A small network was trained on invented records. Each row is its activation on one of them, seen along a few directions.
After each row come some of the record's fields: Sule, Riful, Zopur, Misu.
Not every record has every field; a missing one is written missing.
Other fields move the rows too, some of them a lot.
Random noise pushes rows far along 12 fixed directions. That doesn't count. These rows show it; they differ only by the noise:
-118,-75,154,-307,366,278,-101,-118,276,27,-184,-140,-502,18,-217,285,170,-352,-26,407,2,-228,188,159,-204,2,-343,-24,-3,97,-219
-46,-210,112,86,212,207,-270,-28,405,1,257,-21,-256,-320,-199,277,-437,11,114,-63,-328,5,374,-210,112,503,-85,10,231,75,132
-133,-519,283,132,423,350,-56,-24,-87,198,201,-90,-97,90,153,157,-87,-460,-518,448,206,-631,274,-200,8,56,-71,-149,-58,77,-224
-384,272,197,436,-395,-86,382,-126,-255,298,113,22,540,432,636,-564,192,-336,-481,-8,-24,461,49,-166,-25,147,370,-493,-99,194,329
-148,61,-15,-277,18,270,153,-19,-350,-161,-68,142,268,-238,-112,-145,-316,799,-104,-218,22,392,255,163,230,-7,-82,2,-9,-436,221
-43,-341,306,256,259,390,-89,-34,292,303,448,-45,-320,-116,-190,195,-221,-658,-484,377,-280,-345,402,-465,-194,841,56,-190,432,413,115
23,54,-179,314,87,270,-154,-330,-377,-3,-490,178,237,103,683,221,-559,-195,6,-72,76,253,421,-270,-91,-616,-162,-69,-516,-436,136
132,471,297,466,-170,129,220,74,81,-36,-244,-194,-331,-257,245,-499,-114,348,153,205,-217,-21,264,-293,-101,315,-56,-58,-482,202,489
-170,214,143,-84,37,118,324,13,-139,-82,43,72,56,-64,41,-251,84,165,-209,156,-134,135,189,82,-65,163,-21,5,62,143,266
-590,484,276,-88,-305,41,-76,-376,81,-473,-90,-394,223,-79,-356,-139,246,207,-266,398,-3,2,40,92,97,559,-1,77,316,46,296
117,-349,237,49,423,21,38,455,526,5,106,-4,-671,-411,164,-57,28,161,248,-141,-131,-261,188,119,314,114,40,-55,-378,207,-473
107,-447,-202,-287,315,133,106,455,294,379,590,474,-495,-157,-143,320,42,-509,-347,-214,-200,-96,-132,38,26,241,398,24,326,368,-503
-326,145,-140,277,-173,-405,-208,-129,250,59,-316,-247,-740,308,-47,-29,308,-479,224,-301,148,191,-405,174,-377,-295,-99,-135,-462,-76,304
-335,76,388,445,-136,-9,-500,-359,595,43,-572,-722,-572,158,78,-26,155,-356,269,158,200,-74,83,-91,-9,138,-234,-481,-593,-154,-94

-241,-375,90,-228,-23,-236,-159,288,-108,103,256,-212,-446,58,-663,-250,-63,436,201,-404,258,-238,-435,64,-17,-16,-87,-142,-16,-196,480 -> Sule is n2, Riful is l2, Zopur is w2, Misu is missing
190,31,-64,-301,-168,438,15,130,-101,105,392,197,-50,-157,-523,121,-256,121,-314,239,-108,-196,-141,-231,-81,565,197,149,512,148,110 -> Sule is n2, Riful is l3, Zopur is w3, Misu is missing
82,-621,59,51,527,153,-91,0,34,268,194,95,-331,105,45,345,-85,-599,-95,81,35,-264,182,-52,-220,-121,-247,-99,48,45,-187 -> Sule is n2, Riful is l3, Zopur is w4, Misu is missing
181,84,-22,123,-195,53,-386,-236,174,-95,47,-344,-127,121,-337,197,-220,424,450,152,154,-181,-229,27,-18,74,-366,175,-43,-229,222 -> Sule is n1, Riful is l3, Zopur is w1, Misu is d4
320,17,-141,-155,344,-10,466,427,195,-275,121,542,-600,-419,-49,52,366,-402,-213,-106,-401,76,68,311,-314,329,320,268,329,502,-359 -> Sule is n1, Riful is l3, Zopur is w3, Misu is missing
189,-94,190,232,70,393,-40,-166,-320,339,-316,-270,-90,-3,-158,-121,-231,151,-270,254,277,-211,300,-401,-174,76,-292,-260,-270,-346,188 -> Sule is n1, Riful is l2, Zopur is w4, Misu is missing
-146,208,-28,-30,-186,-188,141,169,-214,3,190,211,502,114,519,-277,-131,187,177,-146,-108,55,-88,-157,253,-327,249,88,-114,166,204 -> Sule is n2, Riful is l2, Zopur is w2, Misu is missing
-160,82,-127,-27,-15,-473,-71,84,-106,-662,135,-41,-129,32,-52,82,238,25,216,107,166,-600,-537,296,-120,-297,25,568,61,165,140 -> Sule is n1, Riful is l3, Zopur is w2, Misu is missing
324,101,-50,-185,-386,180,-209,276,183,255,81,-52,150,-263,-88,-84,-340,845,333,-240,102,-22,-257,-187,605,127,275,-78,-229,-201,-393 -> Sule is n2, Riful is l1, Zopur is w1, Misu is d3
194,-9,-552,-472,102,36,118,76,-496,187,-153,438,-298,367,-93,298,161,-493,-229,-41,275,-84,-511,171,-537,-771,-23,219,-77,-101,-124 -> Sule is n2, Riful is l1, Zopur is w1, Misu is d3
-95,-281,-56,-62,341,-1,-392,-367,285,-81,119,2,24,40,-256,569,-511,-221,470,-131,-351,320,424,-21,-210,75,-541,69,486,-122,411 -> Sule is n2, Riful is l3, Zopur is w4, Misu is missing
324,-35,-311,-54,171,249,184,134,-286,58,96,542,124,-3,574,278,-242,-275,-89,82,-74,-96,47,-122,-51,-470,132,272,-161,106,-195 -> Sule is n2, Riful is l1, Zopur is w3, Misu is missing
-306,285,-147,-281,-76,-329,-220,-287,372,-382,-58,18,378,-57,-133,268,186,-73,307,-156,-253,478,18,266,194,35,-20,199,474,72,-154 -> Sule is n1, Riful is l1, Zopur is w3, Misu is missing
-145,-161,-65,272,-139,146,-394,-267,-172,-313,-279,29,226,254,591,412,-6,-886,-438,296,472,-508,-177,-159,80,-261,401,-35,-210,-171,-688 -> Sule is n2, Riful is l3, Zopur is w2, Misu is missing
-68,-359,-3,-137,-165,155,-520,-135,349,529,327,-375,-304,439,-501,288,-200,168,335,-9,329,-99,-478,128,86,-10,-372,-219,-57,-338,78 -> Sule is n1, Riful is l1, Zopur is w3, Misu is missing
473,258,60,-217,62,430,107,250,163,354,-319,108,-52,-164,430,-23,-100,149,231,306,-124,-177,254,-263,243,-219,80,-85,-483,185,-572 -> Sule is n2, Riful is l2, Zopur is w2, Misu is missing
-67,91,-217,234,-107,-14,-77,-222,-456,-171,-409,107,282,165,552,-6,-422,305,288,-292,185,364,64,43,37,-771,-222,72,-618,-578,406 -> Sule is n2, Riful is l1, Zopur is w3, Misu is missing
26,388,-164,-14,-263,-132,155,67,145,48,33,91,329,-44,222,-142,84,382,157,-224,-176,462,-67,120,304,-67,235,53,-69,60,-122 -> Sule is n1, Riful is l2, Zopur is w1, Misu is d1
70,-85,-176,-114,41,223,-329,-113,60,140,-308,-77,-283,28,-73,392,-33,-322,-60,18,259,-167,-88,-34,-12,-270,-25,-31,-275,-298,-437 -> Sule is n2, Riful is l2, Zopur is w4, Misu is missing
44,-438,-226,-51,18,28,-250,143,45,659,650,135,35,350,-62,265,-413,-190,68,-184,23,-168,-312,-280,64,-207,10,-43,84,88,184 -> Sule is n2, Riful is l1, Zopur is w1, Misu is d3
24,107,327,410,-435,-30,-58,-93,444,424,257,-380,114,408,46,-301,97,-117,160,128,-73,179,-148,-132,18,595,80,-499,98,245,138 -> Sule is n1, Riful is l3, Zopur is w3, Misu is missing
-177,-258,-205,17,-258,182,-8,-39,-307,195,112,171,409,105,141,42,-45,59,-610,-300,378,280,-220,101,374,-77,425,-189,-43,-483,-398 -> Sule is n1, Riful is l1, Zopur is w1, Misu is d2
-35,123,-130,-378,-100,-132,271,290,-112,-113,284,312,-94,-13,-175,-170,57,342,153,-253,-152,209,-289,245,-74,-14,137,139,188,166,308 -> Sule is n2, Riful is l2, Zopur is w2, Misu is missing
-320,-124,66,-19,276,-579,258,295,107,-576,155,199,400,-322,444,-226,348,160,18,-368,-197,123,156,449,537,-133,288,205,93,233,-316 -> Sule is n1, Riful is l1, Zopur is w2, Misu is missing
115,628,-267,450,-588,95,-382,-283,-83,12,-148,-186,55,120,197,183,-387,10,170,355,68,-365,-338,-532,-36,-193,65,422,-399,39,477 -> Sule is n2, Riful is l3, Zopur is w1, Misu is d1
-70,-39,270,424,-290,-478,-373,145,712,226,347,-513,-379,213,-13,-202,55,48,737,-139,-37,-296,-414,-80,234,232,-4,-176,-269,336,185 -> Sule is n2, Riful is l3, Zopur is w4, Misu is missing
-255,21,97,353,51,-156,-96,-41,263,-266,312,-166,-45,-299,-102,110,140,-304,-410,269,-226,-431,81,-245,156,498,241,343,280,427,106 -> Sule is n2, Riful is l2, Zopur is w1, Misu is d1
-621,-317,429,321,383,-580,-23,-51,272,-542,349,-275,66,31,159,-193,280,-46,242,-87,-128,-137,220,345,161,90,-203,60,107,238,322 -> Sule is n1, Riful is l2, Zopur is w2, Misu is missing
671,551,-42,-19,-316,693,-4,-9,-9,275,-282,18,106,-232,40,43,-522,509,255,411,-160,-33,219,-484,23,164,-40,81,-227,-48,3 -> Sule is n1, Riful is l3, Zopur is w3, Misu is missing
284,350,412,481,-356,255,131,-65,350,471,160,-158,326,259,768,-303,-95,-153,253,476,-275,66,191,-417,141,345,89,-415,-233,474,-65 -> Sule is n1, Riful is l3, Zopur is w4, Misu is missing
-51,329,-44,230,-635,263,-166,-154,-18,-3,-256,-246,-245,-235,-508,-79,26,-85,-641,131,150,-61,-261,-302,-78,780,471,-56,118,-151,42 -> Sule is n2, Riful is l3, Zopur is w1, Misu is d1
209,-177,-135,-386,95,40,-57,152,141,110,278,11,-340,197,-424,308,332,-264,-39,248,211,-473,-487,242,-164,-39,2,204,226,160,-430 -> Sule is n1, Riful is l3, Zopur is w1, Misu is d4
-172,-174,88,-19,-73,-66,-101,16,-222,-405,237,-86,21,-245,-521,-110,-219,462,-139,-116,64,-202,-71,-83,37,407,58,128,313,-118,418 -> Sule is n2, Riful is l3, Zopur is w1, Misu is d3

Which values does each new row have?
94,-67,-1,-826,360,454,-44,99,-37,-37,85,100,-20,-277,-411,373,-199,539,188,364,-90,-318,195,167,190,-154,-372,371,199,-41,-130 -> Sule is n2, Riful is l2, Zopur is w2, Misu is missing
388,362,-451,-337,-143,379,-13,-27,-119,126,-356,513,-123,-190,-38,431,-300,-421,6,-54,-280,358,79,-291,-412,-43,188,144,188,-22,-99 -> Sule is n2, Riful is l3, Zopur is w2, Misu is missing
-245,179,-104,-56,-688,140,-276,-143,203,270,220,-75,300,90,-202,103,32,-80,-441,-147,120,315,-407,-147,374,572,610,-287,311,-96,-336 -> Sule is n2, Riful is l2, Zopur is w1, Misu is d1
221,-80,111,282,82,150,182,37,59,4,239,249,186,-74,397,-33,-133,-261,-162,98,-264,120,320,-235,-13,338,150,-67,181,261,-74 -> Sule is n1, Riful is l1, Zopur is w1, Misu is d4
60,271,15,-221,61,62,382,-21,-102,106,-4,159,-135,127,-121,-135,218,-137,-63,153,-295,340,128,167,-483,101,-197,-42,269,251,370 -> Sule is n1, Riful is l2, Zopur is w2, Misu is missing
-388,-335,145,323,-590,-219,-650,-208,219,-97,94,-499,615,140,121,-38,-230,523,198,-580,505,196,-350,32,913,161,360,-493,-210,-706,-439 -> Sule is n2, Riful is l3, Zopur is w4, Misu is missing
-269,-160,26,7,99,177,-233,-490,-75,-103,-198,-94,100,123,-198,309,-227,-328,-150,-22,2,356,373,28,-298,174,-292,-209,310,-350,256 -> Sule is n2, Riful is l3, Zopur is w1, Misu is d1
365,-49,-46,-317,-129,461,-29,151,-223,16,2,240,173,-388,-332,66,-506,509,-126,-119,-51,105,174,-228,147,399,180,-76,300,-268,-115 -> Sule is n2, Riful is l3, Zopur is w2, Misu is missing
-224,-319,144,-134,307,-116,38,-60,70,75,-111,-195,-309,66,-432,-121,347,-59,-88,-85,154,112,64,332,-153,33,-322,-226,85,-150,-23 -> Sule is n1, Riful is l1, Zopur is w3, Misu is missing
-52,332,77,72,-174,-248,276,59,-3,-139,121,14,350,-30,139,-376,242,221,-49,64,-167,109,-47,-37,102,188,175,83,158,346,118 -> Sule is n1, Riful is l1, Zopur is w1, Misu is d3
-168,65,324,-8,110,-401,194,165,246,20,-183,-176,263,145,636,-403,435,60,416,86,9,-66,119,207,381,-440,-52,-213,-466,290,-363 -> Sule is n2, Riful is l1, Zopur is w2, Misu is missing
-273,-84,174,117,168,-147,137,-193,62,16,4,-35,130,293,243,-167,102,-185,174,-128,-153,493,276,231,-166,-115,-308,-287,13,25,370 -> Sule is n1, Riful is l1, Zopur is w3, Misu is missing
-201,-299,-136,-374,213,-214,2,21,-20,232,296,37,210,421,-69,85,235,7,138,-213,179,110,-238,448,98,-520,-193,-65,81,-89,-165 -> Sule is n1, Riful is l1, Zopur is w3, Misu is missing
-292,-255,332,327,138,-275,-236,-86,175,-183,304,-276,343,63,321,-35,-100,114,255,-15,-6,-265,176,-60,420,17,-92,-20,-58,84,54 -> Sule is n2, Riful is l2, Zopur is w4, Misu is missing
221,384,-86,-541,-191,437,350,158,-81,356,-181,252,150,-72,-60,-147,200,168,-316,169,-104,392,9,95,116,106,193,-168,93,51,-379 -> Sule is n1, Riful is l1, Zopur is w2, Misu is missing
-352,-80,-37,-526,-108,168,283,-254,-474,-158,-155,85,384,232,-477,-119,569,-55,-804,-64,391,560,-119,524,-147,191,143,-340,511,-450,-328 -> Sule is n1, Riful is l3, Zopur is w1, Misu is d4
